These are the activations of a small neural network, seen along a few directions. Each row is one input.
In each table, some parts of the input vary, and every possible input appears once, in random order.
Descriptions start from the smaller parts, as in this example, which fits no table here: values(2) and (point or ring(11) or (ring(5) and line(6))).
Shared parts are said once, and a part with two or three values counts as separate values.

Other details of the inputs shift rows strongly along three fixed directions, in all tables alike. That doesn't count.

A family of inputs:
R1: [  4 -10  -4 -24 -10  -3 -25  31  14 -22   1  29   2 -33  -5]
R2: [ 43  -8 -11  18   6  18 -35  17 -21   8   9 -13  21   8  -9]
R3: [ 14  -7  -3 -21  -1  -5  16  25  12  13 -15   4 -36 -18   0]
R4: [-24   3   6   6   5  -4  22 -20  -2  -1  -6  -9  -1  28  15]
R5: [ 26  -4  -8 -26   5  -9  21  20   5  17   1  -2 -19  -6   1]
R6: [-21   4   2  21  -5  12 -38 -12  -8 -30  -1   1  34  -9   6]
R7: [-25  -4   2   4 -10   1 -36   7   3 -38   5  23  32 -13   1]
R8: [ 44   4  -5   5  10  19 -32  18 -13   4  24   3  18  -2 -25]
R9: [ 12  -4  -7 -16  -4 -13  27   6  -1  21 -12  -4 -19  -2   2]
R10: [-47  16   8 -13 -11 -20  29 -26  10 -17  -2  18   5 -14  -5]
R11: [-20   3   0  12   4  -7  14 -29  -5   0  -2 -14  14  29  11]
R12: [-33   1   6   8 -13   3 -30   6  -1 -35  -5  18  25 -25   6]
R13: [ 39  -1  -6   6  16   8  18   5 -16  34  -1 -29 -16  26   3]
R14: [-13  -6   0  26   8  -2  15 -31  -2   8  -6 -21   1  54   5]
R15: [-15   1   5  21   4  -1  20 -14 -11   8  -9 -19  -1  29   9]
R16: [ 49  -6  -9  25  15  31 -44   8 -17  10   7 -24  12  18  -5]
R17: [ 20   6   7   9  -1  16 -30  13  -6   8  24   7   7 -16 -12]
R18: [ 16  -7  -2 -17  -1  -2  11  23   5  15 -12   2 -29 -10   2]
R19: [-33   0  -1  -3 -12 -20  28 -22   4  -2 -19  -1  -4  -1   8]
R20: [ 18  -6  -8 -20  -3   4 -31  24   8 -15   6  16   9 -30  -3]
R21: [-18  13  14  24   1  -1  21 -26  -8  16  14 -12   0  19   0]
R22: [ 26  -9 -11 -10   0  -4  12  10   3  19 -11  -7 -20  -3  -4]
R23: [ 27  -7 -10 -18   7  -3  12   9  10  17  -3  -7 -21   3  -1]
R24: [ 19   0  -4 -18   3  -4  20  12  -1  19  -9  -7 -22  -7   6]
R25: [-18  10   3  13  -5   8 -31 -17   3 -30  11  14  31 -12 -17]
R26: [-15  10  12  47   1  20 -33 -31 -10  -6  20 -10  28  19  -6]
R27: [-43   3   8 -14  -5 -16  30 -15  14 -15 -14   9 -11  -3  16]
R28: [ 11  -9  -4  -6  -1   2 -21  26   1 -14   8  14  12  -9  -4]
R29: [ 24   4   6  -5   3   2  14   5   2  34  12  -3 -30  -2  -8]
R30: [-12   8   1 -45 -12 -20  24  11  23  -7  -3  33 -21 -48 -13]
R31: [-13   3   6  24  14   2  24 -27 -13   8  -2 -26   3  52  14]
R32: [-42   2   6 -14  -8 -11  10  -6  20 -30 -11  18  -4 -21  12]
Description of these inputs: line(4) and (values(2) or ring(6)).
Changing only the line(4) part turns R8 into R25. The same change can be made to R5. Which row results?
> R23
Change only the values(2) part in R8. List by row number the other rows that result.
> R21
Which other rows agree with R1 in the line(4) part? List them by row number.
> R6, R18, R19, R20, R27, R29, R30
Which other rows agree with R11 in the line(4) part? List them by row number.
> R4, R7, R9, R10, R12, R17, R24
Change only the values(2) part in R26. List by row number the other rows that result.
> R25

A family of inputs:
R33: [-28   2   5   9  -4  -3  -3 -14   0 -18  -1   1  14   1  10]
R34: [-50   2   3 -11 -16 -20  14 -12  16 -25 -15  15   3 -23  10]
R35: [  7   0  -5  -7  -3   4 -17  11  -1 -11   2   8  10 -20  -4]
R36: [  2  -4  -2  34   8   8  -6 -22 -16  12  -2 -27  14  46   4]
R37: [ -4  -3  -4 -11  -5  -4  -8   8   7 -12  -3  10   4 -16  -2]
R38: [-1  1  1  1  4  2  4 -2  0  2 -1 -5 -3  6  5]
R39: [-6 -2  2 12  4  4 -2 -7 -1 -1 -3 -7  2 16  5]
R40: [ 19  -1  -2   2  10   4  16  -3  -6  22  -4 -17 -16  21   3]
R41: [  3   5   2 -11   3 -13  43  -9   4  26   1  -3 -25   8  -5]
R42: [ 13   7   3 -10   2  -1  15   4   5  16   6   0 -19  -7  -8]
R43: [-26   5   2  19  -5   2 -12 -20  -6 -18  -3  -4  23   2   6]
R44: [ 21  -8  -3 -15   0   3  -8  31   5   5  -1  10 -14 -16  -1]
R45: [ -9  -1   1  16   5   3  -2 -11  -5  -4   0  -7  12  26   2]
R46: [ -4   1   1   3  -1   4 -14   4  -6 -13   2   5  16  -5  -1]
R47: [ 44 -10  -9   7   3  20 -41  29 -10   3   7  -1   9  -7 -10]
R48: [-13   3  -1   2  -5  -3  -5  -5  -4 -14  -1   5  16  -7   0]
R49: [  3  -1  -1 -13   4 -11  37  -3   5  18 -13  -8 -28  13   3]
R50: [  9  -4  -1  -8   3  -5  24   2   3  17 -11  -8 -25   9   3]
R51: [-21  -1   2  10  -3  -2 -11 -10   0 -21   2   4  21   8   3]
R52: [  4   6   4  30  10  11  -5 -31 -14  14  12 -19  13  43  -6]
R53: [-21   0   4   3  -4  -8  12  -9   1  -5  -3  -1   1   3  11]
R54: [  4   0   2  19   5  16 -30   0  -9  -9   7  -5  20   8   2]
R55: [ 21  -6  -2   3   8   1  19   3  -6  28  -8 -17 -23  25   2]
R56: [-29   2   1   8  -7  -5  -1 -18   3 -19  -8   2  13  -2   4]
R57: [ 15  -3  -3 -16   4  -3  11  11   4   8   1   0 -14  -2   2]
R58: [ -9   3   5 -21 -13  -9   2  14  12  -5   4  24 -11 -36  -4]
R59: [ 12  -2  -5 -22  -1  -6   9  15   8   7  -5   4 -15 -18   1]
R60: [ 12  -2  -3  -7   1  -7  29   2  -3  24  -9 -11 -22   8   5]
R61: [  3  -3  -2   8  -4   8 -30   9  -6 -12   4   3  20 -11   0]
R62: [ 10   3   2  -6   1  -1  14   1   4  17   5   1 -17  -6  -6]
R63: [  2   3   4  20   2   8  -9 -10  -8   6  11  -6  10   9  -6]
R64: [-38   2   2   9  -7 -11   6 -22   2 -19  -7   2  19   8   5]
R65: [ 11  -6  -1   5   8  -5  31  -8  -3  28  -6 -21 -22  36   7]
R66: [ 19  -3  -4 -27  -1  -1  -8  35   7  -4   4  20  -8 -31  -5]
R67: [-52  16  11  -1 -12 -16  20 -24  11 -20   0  14   7 -17   0]
R68: [ 10  -5  -5 -14   2  -8  20   4   7  15  -9  -5 -21   3   1]
R69: [-17   7   5  -5  -6  -5   6  -7   9  -7   4  12  -1 -20  -4]
R70: [-38  10   9  -6 -12 -10   4 -17  11 -19   1  18   6 -21   0]
R71: [ -7  -4  -2 -25  -7  -9   0  17  17 -16  -4  20  -9 -31   3]
R72: [  1  -2   1  -2  -2   5 -18  17   0 -10   3  10   6 -16   3]
R73: [ -4   6   4  20   4   8  -8 -20  -7   0  12  -5  16  13  -7]
R74: [-13   8   8  10  -1  -7  28 -18  -2  17   2 -10 -11  14  -1]
R75: [ 11   7   3  -9   2  -7  26   1   2  21   6  -2 -19   2  -9]
R76: [ 17  -4  -2 -12  -1   2  -1  23  -1   6  -2   4 -12 -16   1]
R77: [  9  -1   1  21   5  17 -29  -1 -13  -6   4  -9  19   9   1]
R78: [ -8  -1  -4 -24 -10 -11   3  13  13 -15  -8  19  -6 -34  -2]
R79: [-12  -3   0  -4  -4  -2 -10   2   7 -19   0  10   9  -9   2]
R80: [ -2   6   5  21   5   4   4 -26 -11  13  10 -12   9  34  -6]
R81: [17 -1 -2 -4  5  5 -2  8 -4  6  0 -3 -4  1 -2]
R82: [  5  -2  -5 -15  -5   0 -18  17   5 -13   2  13   8 -27  -2]
R83: [  2  -2   0  21   7  14 -25  -6  -7 -10   5  -7  20  21  -1]
R84: [13 -2 -2 -3  6 -2 10  3 -3  9  3 -6 -4 13  2]
R85: [ 25  -5  -4   0   5  12 -21  16  -2   1   1  -1  -1  -2  -5]
R86: [-43   6   5   3  -6 -18  30 -29   4  -5 -14  -6   0   7  13]
R87: [ 12  -5  -4 -23  -4  -3  -5  28   7  -7  -3  18  -9 -27  -5]
R88: [ 15  -4  -2  -6   7   3   6   7   4  11  -3  -5 -15   9   1]
R89: [ 13   6   3  -2   2   2   7   4   1  15   8  -2 -14  -5  -8]
R90: [ -3  -4   0 -15   2 -16  42  -4  10  19 -12  -7 -32  12   9]
R91: [ 34  -5  -5   2   8  16 -28  17  -6   2  10  -4   6   1  -2]
R92: [ 43  -6  -9   6   8  18 -38  22 -13   4  12  -4  17   3 -10]
R93: [ 15  -4  -5  24   3  18 -39   0 -12  -9   4  -7  24   9  -4]
R94: [ -9   6   6  10  -1   1   0 -16  -1   4   6  -1   3   8  -3]
R95: [-33   2   1  10  -8  -7  -3 -17  -1 -24  -6   6  22  -1   2]
R96: [  4   0  -1  -7   0   6 -18  14   2 -13   5  10   8 -16  -1]
R97: [ 21  -2  -6  -3   3   7 -11  10  -4   4   1  -3   0  -7  -3]
Changing only one part turns R72 into R54. The same change can be made to R55. Which row results?
> R50
Changing only one part turns R62 into R63. The same change can be made to R34. Which row results?
> R36
Describe the family of inputs behind these rows.
> line(5) and (values(3) or (values(2) and ring(5)))
Change only the values(2) part in R92. List by row number the other rows that result.
> R64
Which other rows agree with R85 in the line(5) part? List them by row number.
> R38, R40, R42, R56, R59, R68, R69, R70, R71, R88, R91, R97
Change only the values(2) part in R51. List by row number the other rows that result.
> R84
Change only the line(5) part in R76. List by row number the other rows that result.
> R40, R46, R77, R81
